A small network was trained on invented records. Each row is its activation on one of them, seen along a few directions.
Here are examples, each followed by its value of one field, Pofu.
The largest differences between rows may come from other fields.
In the rows, 128 means zero.
[117 139 137 149 123 114 113 95 161 145 131 174 137 135 143 148 131 101 97 124 132 142 142 133 86 126 139 106] -> d9
[141 109 122 103 131 127 141 125 113 132 121 105 103 121 120 114 125 135 142 142 98 120 125 126 123 127 120 129] -> d3
[120 120 109 131 127 115 138 119 138 121 131 138 117 141 125 120 132 125 151 134 116 136 135 138 119 107 122 124] -> d3
[143 131 125 102 164 122 104 171 118 137 129 61 100 126 136 130 139 145 156 149 99 120 102 136 139 134 122 153] -> d3
[125 123 135 123 142 133 101 138 140 143 99 145 131 137 141 145 126 93 109 138 109 138 139 123 98 127 124 130] -> d7
[118 124 139 137 141 113 110 125 140 132 97 153 146 151 123 141 114 103 97 134 101 151 133 121 90 127 126 108] -> d7
[93 151 122 142 128 123 100 115 139 119 129 203 163 145 120 117 117 133 103 90 166 147 168 114 98 102 152 126] -> d4
[118 136 149 144 86 116 124 98 122 136 112 203 147 126 133 105 135 133 112 103 145 157 170 104 109 120 127 139] -> d2
[125 128 135 139 106 136 114 116 149 161 114 145 123 150 141 143 141 109 84 121 117 143 137 133 113 132 154 113] -> d9
[135 133 124 114 120 105 79 154 131 150 122 75 111 124 138 112 150 155 131 140 110 128 105 112 120 157 109 159] -> d2
[107 168 145 160 93 105 123 73 181 114 111 234 145 154 131 105 82 120 84 77 170 151 193 152 125 115 178 95] -> d1
[118 158 137 144 114 90 118 84 161 105 127 230 144 155 131 129 95 110 101 79 198 143 163 143 94 111 189 113] -> d1
[138 108 135 98 120 138 109 160 116 160 108 116 122 130 138 150 144 124 103 152 83 126 134 143 111 132 137 113] -> d7
[124 140 118 116 89 112 110 121 148 119 139 146 136 143 126 139 115 130 92 120 160 133 167 126 152 105 157 125] -> d6
[105 119 145 129 95 109 101 109 134 134 119 146 121 142 137 110 145 134 123 133 163 140 132 109 112 122 106 125] -> d2
[100 132 130 134 105 92 120 65 160 118 117 226 150 202 131 112 82 113 83 88 177 158 185 131 124 110 190 94] -> d1
[136 140 128 161 101 104 111 90 150 137 125 214 128 133 145 104 145 112 90 114 166 145 144 159 114 118 110 109] -> d8
[123 139 140 156 106 81 121 66 128 132 132 199 125 149 136 128 139 109 97 124 156 164 158 116 91 108 146 115] -> d8
[117 148 139 137 83 99 135 84 135 111 133 223 164 159 110 104 82 121 77 120 194 160 185 132 133 113 159 105] -> d6
[136 130 123 113 110 149 130 158 136 136 137 85 101 110 130 124 143 113 149 130 87 119 121 128 156 131 120 128] -> d3
[117 144 142 147 91 116 120 102 136 118 109 161 148 136 113 100 140 137 104 118 143 157 152 103 100 131 123 133] -> d2
[117 144 131 142 81 103 125 72 162 95 130 233 137 150 109 106 84 121 92 100 167 159 187 138 126 98 146 114] -> d6
[107 158 120 155 97 103 115 76 152 98 145 225 160 145 132 122 95 102 94 94 200 157 203 126 119 98 154 119] -> d6
[152 140 163 108 121 118 108 168 134 139 100 109 105 126 130 156 150 118 114 130 110 129 110 136 101 124 139 135] -> d9
[101 135 124 144 79 141 118 109 160 127 148 195 142 120 121 117 118 112 106 105 138 122 169 113 117 104 139 105] -> d4
[132 144 135 146 101 115 105 100 149 129 88 149 125 113 141 131 150 132 94 124 132 140 138 115 117 139 138 122] -> d8
[131 124 148 137 93 120 120 105 144 138 99 150 127 137 149 120 144 125 88 146 142 140 143 132 113 131 148 149] -> d8
[115 140 137 122 110 97 97 106 149 118 116 182 113 159 139 130 99 112 107 80 186 130 145 145 116 120 176 99] -> d1
[118 135 140 143 110 109 137 106 146 131 108 202 147 177 141 139 141 108 94 147 158 152 163 131 89 103 147 106] -> d9
[117 125 128 120 104 119 104 140 137 119 128 146 144 132 121 148 114 136 134 110 160 119 139 116 92 120 130 135] -> d4
[105 131 149 109 107 136 105 127 148 124 130 145 132 125 120 122 117 143 107 115 142 129 149 121 115 117 133 133] -> d4

Here are new rows. What is Pofu for each?
[134 129 148 113 104 110 111 117 150 132 107 141 111 120 155 133 153 120 115 146 139 131 139 117 121 122 123 137] -> d8
[122 120 138 127 131 123 137 128 124 119 138 141 129 153 126 128 132 133 126 155 157 144 116 135 139 123 127 124] -> d3
[109 150 148 129 114 88 105 96 152 118 120 200 133 163 140 124 93 107 106 76 190 142 155 147 112 110 186 114] -> d1
[114 148 123 142 108 115 120 120 138 138 161 167 155 124 118 117 113 111 101 121 154 105 162 109 113 110 128 121] -> d4
[135 133 131 118 99 119 125 153 145 136 134 174 129 139 120 113 110 145 115 108 133 123 164 136 132 112 94 130] -> d4
[136 146 144 139 115 109 108 124 134 174 126 120 123 133 143 148 132 100 103 135 104 107 131 124 120 137 122 99] -> d9
[125 123 122 116 139 145 131 125 133 120 123 129 113 112 133 128 147 134 140 130 126 123 130 131 117 117 135 130] -> d3
[114 164 152 137 114 128 121 106 130 157 143 185 116 157 143 121 128 65 86 120 158 154 141 139 105 132 129 104] -> d9
[123 107 109 133 124 123 147 122 119 117 118 148 145 144 111 134 129 124 136 126 148 133 110 130 98 118 150 127] -> d3
[121 145 138 129 99 116 129 72 180 106 116 202 122 146 135 112 94 117 85 99 174 132 183 134 112 125 170 103] -> d1
[129 121 132 131 89 99 117 134 120 133 128 145 142 150 123 114 151 138 126 133 158 146 114 120 85 123 140 148] -> d2
[121 121 141 139 96 117 90 111 128 129 126 156 139 126 132 123 140 129 124 103 165 143 107 115 97 145 121 133] -> d2
[119 141 115 152 92 116 109 93 119 141 150 184 139 124 139 107 155 111 105 106 145 115 150 101 108 117 127 130] -> d2
[128 132 137 113 107 107 101 143 136 137 126 115 119 128 149 113 158 139 135 145 139 130 132 112 114 132 108 159] -> d2
[129 135 128 143 138 115 146 116 118 129 122 140 151 134 118 125 104 131 140 130 129 134 140 117 120 138 119 119] -> d3
[127 123 136 110 156 125 107 149 117 131 124 92 122 138 140 127 122 126 153 125 104 134 123 132 140 138 125 153] -> d3
